Each row below holds a small network's activations on one input, seen along a few directions.
In each table, some parts of the input vary, and every possible input appears once, in random order.
A made-up example of a description, with smaller parts first: line(6) and (point or line(9) or (values(2) and ring(8))).
Shared parts are said once, and a part with two or three values counts as separate values.

Other details of the inputs vary at random and push rows far along three fixed directions, the same in every table; ignore that.

Table:
r1: [-59  77 -18 -13 -89  18 -35  34  44 -49  46 -57]
r2: [ -4 -20   0  28  17 -12 -52 -27  24 -38 -41  25]
r3: [  0 -10 -26  46 -48 -77 -51 -52 -23  26  51 -46]
r4: [ 16 -15   5  11  -1 -12  12 -14 -12  17  25  -9]
r5: [-12 -14   0 -30 -37  10  25  49 -14  42  14  -7]
r6: [-11  12 -23  27 -56 -47 -34 -27  -8  11  49 -47]
r7: [-39  70   3 -51  -2  80  17  63  52 -64 -36  11]
r8: [ 15  -2  -1   1   9 -19  19 -13 -20  28   9  -4]
r9: [ 36 -20  21 -19  44  27  73   6 -36  39   5   9]
r10: [-61  78 -18 -18 -85  27 -27  39  38 -46  48 -60]
r11: [ 15  -7   7  -2 -11   2  39  -3 -34  37  49 -33]
r12: [ 19 -53   7 -18  13 -10  33  21 -36  65 -17  26]
r13: [ 15  -3  -5   8  -8 -32  14 -20 -28  38  29 -21]
r14: [ -1 -24   1  27  29  -9 -52 -24  28 -42 -50  39]
r15: [ 25 -16   6  -3  53  -7  19 -13 -12  15 -39  37]
r16: [ 12  18  10 -39  27  36  71  28 -30  32   9  -5]
r17: [  7 -37  -6  43  25 -27 -68 -44  27 -42 -55  42]
r18: [ 12  -7   9   5 -12 -10  22  -6 -20  27  43 -25]
r19: [ 18 -20   1  16 -12 -21  15 -20 -33  36  48 -30]
r20: [  6 -13 -20  36 -28 -64 -32 -43 -26  30  41 -31]
r21: [   5  -77   -7   26   39  -38  -76  -17   22  -13 -111   89]
r22: [ 25 -13  10  -7  56  -6  24  -9 -17  19 -36  35]
r23: [ -7 -10 -11  25  26 -29 -62 -29  25 -35 -55  37]
r24: [ 23 -30   6  15  30  -8   2 -20  -7   5 -12  21]
r25: [-33  80   9 -73  -9 102  67  83  25 -34  -1 -13]
r26: [-62  19 -11 -29 -38  50 -61  68  77 -76 -74  38]
r27: [ -51   45   -1  -11  -12   64  -59   32   92 -119  -67   30]
r28: [  8  11   8 -20  33  15  28  11  -6   5 -22  17]
r29: [-17  17 -24  25 -67 -48 -35 -21 -11  15  68 -59]
r30: [  4  20   9 -32  24  28  49  23 -17  17  -1   1]
r31: [ 17   6  19 -29  15  38  71  24 -19  25  23  -7]
r32: [ 17 -35 -11  36  44 -44 -54 -49   8 -17 -65  49]
r33: [ 13   4  21 -29  24  41  64  25 -21  22  15  -5]
r34: [ 18   4  18 -28  16  41  70  25 -23  25  24  -8]
r35: [-51  51 -11   1 -85  21 -38  24  39 -48  53 -58]
r36: [ 25 -18  16 -12  41  23  45   5 -22  20  -3  15]
r37: [ 26 -29  18   1  54   6  19  -9  -7   5 -30  37]
r38: [ 24  -4   7 -18  45  12  46   5 -22  26 -18  22]
r39: [ 11   6  20 -25  21  36  52  25  -8  11  12   2]
r40: [  0   7   3 -12  34  11   6   3   2  -9 -37  23]
r41: [  0 -24  -2  32  19 -15 -57 -33  33 -46 -51  36]
r42: [ 12 -24  -3  37 -29 -52 -23 -40 -18  24  48 -30]
r43: [ -3 -15 -14  43 -50 -49 -44 -37  -9   8  56 -43]
r44: [-15  16 -20  27 -58 -53 -43 -23   0   7  53 -44]
Each input here is: line(4) and (point or (values(2) and ring(5))).
Question: The inputs of r42 and r18 match in every part but the line(4) part. If r13 is changed in the same way as r42 into r18, which row does it become?
Answer: r8
Question: Which other rows does r8 become when the values(2) part takes its other values? List them by row number.
Answer: r27
Question: Start at r28 and move only the line(4) part, one step at a time. The first step leads to r22. Which rows follow, in order?
Answer: r1, r44
Question: List by row number the other rows that have the line(4) part in common with r5.
Answer: r1, r10, r15, r20, r25, r31, r34, r35, r37, r43
Question: Start at r3 and move only the line(4) part, one step at a time. The first step leads to r16. Which rows follow, in order?
Answer: r20, r29

Table:
r45: [ 13  26  14 -29  57  40  53  10  -7  -6 -22  18]
r46: [  7  -2   5   0 -50  -3  40   6 -34  48  89 -61]
r47: [-45  25 -22   2 -55   2 -60  19  44 -46 -11  -7]
r48: [-12   7   5 -17   6  33  -1  26  23 -26 -30  21]
r49: [-28  48 -20  -3 -78 -20  -6   9 -11  16  78 -72]
r50: [-13  22   8 -33  12  48  23  41  18 -20 -26  16]
r51: [-20  11  -4 -15   4  16 -19  23  29 -28 -50  28]
r52: [ 15  -1   7 -18  17   5  42  10 -27  35   7   0]
r53: [ 14  -9  10  -5  18  13  26   4 -10  11   2   6]
r54: [ 44 -61   3  54  38 -63 -24 -69 -27  27  -2  18]
r55: [ -7 -50 -15  45 -25 -54 -80 -32  16  -8 -23  17]
r56: [ 13  10  13 -14  54  34  28   1   7 -20 -36  30]
r57: [-17  14   9 -41   3  52  24  53  18 -15 -30  21]
r58: [ -3  14   0   7  -1   9  -8  -7  13 -25   6  -7]
r59: [ 28 -26  -2  -1  40 -36  19 -16 -41  52 -20  23]
r60: [-34  21  -4  17 -44  20 -52   2  49 -67   7 -18]
r61: [ 10 -39   1  16   8 -13 -17 -13  -2   6 -16  19]
r62: [ -2 -10 -19  47   0 -65 -75 -59  10 -21 -16   6]
r63: [ 41 -24  13  -3  46 -14  52 -19 -45  53   7   9]
r64: [ -3  25  -3  -8 -51  -1  36  10 -26  35  84 -63]
Question: What do these inputs look like to the network?
Answer: line(4) and line(5)
